Each row below holds a small network's activations on one input, seen along a few directions.
Each table varies a few parts of the input and shows all the possible inputs, shuffled.
Descriptions start from the smaller parts, as in this example, which fits no table here: one of 5 places around a ring, together with either a single point or one of 11 places along a line or (one of 2 separate values, together with one of 6 places along a line).
Shared parts are said once, and a part with two or three values counts as separate values.

Other details of the inputs vary at random and push rows far along two fixed directions, the same in every table; ignore that.

A family of inputs:
row 1: [ -7   1  -4  -8 -18 -14   1   0  -8 -20   3]
row 2: [-28   4   1   7 -39   9 -38   2  -7   5  -5]
row 3: [ 7  0 -5 -7 24  5 23  1  0 12 10]
row 4: [ 15 -14  -7   1  16 -16  23 -16   9  -6  14]
row 5: [-16  16   5   0 -14  10   0  -6  -4  11  -1]
row 6: [  5 -14  -1  -5  22  -3  21  -8  -8 -24   7]
row 7: [ 35   5  32  52  49 -49 -38  70 -12 -10 -92]
row 8: [ 0 13 12  1 -9 16  2  0  8 -1 12]
row 9: [ 0 14 -2 -5 -7  5  4 -7 -4 13 -3]
row 10: [ 22 -28  -7   0  50  -1  45 -29   9 -12  24]
row 11: [-12   8  -8  -4 -27  -7  -7  -6  -9 -22  -7]
row 12: [-22  15   0 -11 -37   4 -32   0  -2   9  -9]
row 13: [-13  -5   1   3 -13  10 -24   0  -7   2  10]
row 14: [ -1  13   2  -1 -11  12   6   7  11   1  11]
row 15: [-22  14   4 -13 -38  -4 -31   8  -2   9   0]
row 16: [ -2 -12  -7  -5 -14   2 -11   0  -7   8  12]
row 17: [-16  18  -6  11 -36 -12 -20 -14   9 -10  -3]
row 18: [ 44  -1  36  38  71 -34 -41  69  -6  17 -75]
row 19: [25 -5  3 -7 12  8 30  0  8  6 13]
row 20: [ -7   1 -10   7  -1 -12   4  -8  13 -12  11]
row 21: [-20   8  -6   3 -45   5 -41   2  -8   6  -5]
row 22: [ 14 -26 -16 -13  37  -2  42  -8  -3 -22  13]
row 23: [  7 -17  -5   8  23  -4  26 -22   9 -10   5]
row 24: [-18  -1 -10   0 -22   6 -24   7  -3   5   9]
row 25: [-11  16   7  -4  -4   8  -1  -5  -4   8  11]
row 26: [ 16 -30 -13 -23  46  12  36  -9   3   8  17]
row 27: [12  7  0 -4 -9 16 16 -8  8  4  4]
row 28: [ 29 -22   1  -6  39  25  55 -17   9   4  13]
row 29: [-30  11   6  -6 -32   8 -29   1  -1   7  -9]
row 30: [ -5  14   1 -10 -13  -2   3  -1  -4  14  10]
Description of these inputs: one of 5 places around a ring, together with either one of 2 separate values or one of 4 places along a line.
Changing only the place on the ring of 5 turns row 1 into row 22. The same change can be made to row 4. Which row results?
Answer: row 20
Change only the place on the ring of 5 in row 18. List by row number the other rows that result.
Answer: row 12, row 15, row 26, row 29
List by row number the other rows that have the place on the ring of 5 in common with row 10.
Answer: row 6, row 8, row 13, row 18, row 25

A family of inputs:
row 31: [  8  20  29  27  14 -10 -47  53  -6  21 -50]
row 32: [ 1 -5  0 -5  1 22  2 -9  5 20 14]
row 33: [-17  31  16  19 -22 -16 -33  20   1  -9 -25]
row 34: [ 27 -20   4  -7  37  18  22   3  -5  19  -7]
row 35: [ 22  -8   2   4  27  -3  25  -2   0  -7 -11]
row 36: [-22   2  -7 -11 -20  -4 -15  -2  -7  -3   9]
row 37: [-16   9 -10 -25 -21  14  24 -23   4  -4  37]
row 38: [-17   5  -1   4 -27  -4 -18   0  -4 -18  -8]
row 39: [-15 -16 -14 -18  -2  14  26 -32  -1 -21  32]
row 40: [-48  18 -13 -10 -71   1 -40 -15   2  -1  22]
row 41: [ 9  6 -1  2  1 -4  7  0  9  7  8]
row 42: [ 14 -29 -11   0  27   4  30 -24   5 -11  20]
row 43: [ 22  -3   6  20  29 -11   9   5   9  -1 -14]
row 44: [ 15 -16  -6  -3  19 -11   1   9 -10   2 -13]
row 45: [ 18   7   5   2   9  -9   7  16   0   5 -14]
Describe the family of inputs behind these rows.
Answer: one of 3 separate values, together with either a single point or one of 4 places along a line
Changing only the choice among 3 separate values turns row 38 into row 42. The same change can be made to row 34. Which row results?
Answer: row 32

A family of inputs:
row 46: [ 51 -18  15  35  79 -31  11  36  -6  -5 -45]
row 47: [ 14 -21  -8  -8  26   6  44 -26  -2 -15  19]
row 48: [  6 -28 -10 -13  32   5  38 -22   4 -16  21]
row 49: [ 14 -18  -4 -21  33  25  38 -23  -1  15  19]
row 50: [ 20  24  20  39   7 -41 -42  53   4  -5 -63]
row 51: [  9 -27 -14 -18  28  -2  38 -20   4 -12  23]
row 52: [-29  15  -8  -5 -35 -10 -18  -6  -1 -14  10]
row 53: [-32  13  -4   0 -32  -3 -17  -8   0 -17   8]
row 54: [ 18 -21 -12 -12  24  -1  45 -24  -3 -11  21]
row 55: [ 19  22  28  43  11 -37 -42  50  -1  -7 -65]
row 56: [ 12 -38 -21  -9  24   5  27 -30   2  -1  24]
row 57: [-17  21   7   2 -32  19 -16  -3  10  14  18]
row 58: [-24  12   2 -10 -33  18 -17   0  -6  10   2]
row 59: [-22   8  -4 -17 -40  15 -24   3  -9   7  11]
row 60: [ 54 -13  21  24  77  -8  13  36   2  27 -41]
row 61: [-21  23   2  -8 -39  12 -16  -1   4  18   9]
row 62: [-26  17  -6   0 -37 -10 -15  -6  -4 -14  11]
row 63: [-22  18  -2   3 -39   2 -11  -8   8 -19   2]
row 64: [-17  24   3  -2 -39  13 -19   0  10  17  19]
row 65: [-25  23   1 -14 -37  11 -21  -4  -3  16   6]
row 66: [ 19 -20 -12 -14  23   1  47 -24   2 -12  19]
row 67: [-26  15  -2 -15 -42  13 -21   2  -6  12   5]
row 68: [ 15  10  24  26  13 -13 -51  57 -12  14 -53]
row 69: [ 12 -40 -17  -4  29  10  27 -31   2  -4  20]
Changing only one part turns row 67 into row 58. The same change can be made to row 66. Which row results?
Answer: row 55
Describe the family of inputs behind these rows.
Answer: one of 2 separate values, together with either a single point or one of 5 places along a line or one of 6 places along a line
Change only the choice among 2 separate values in row 65. List by row number the other rows that result.
Answer: row 49
Change only the place on the line of 6 in row 66. List by row number the other rows that result.
Answer: row 50, row 51, row 52, row 54, row 62
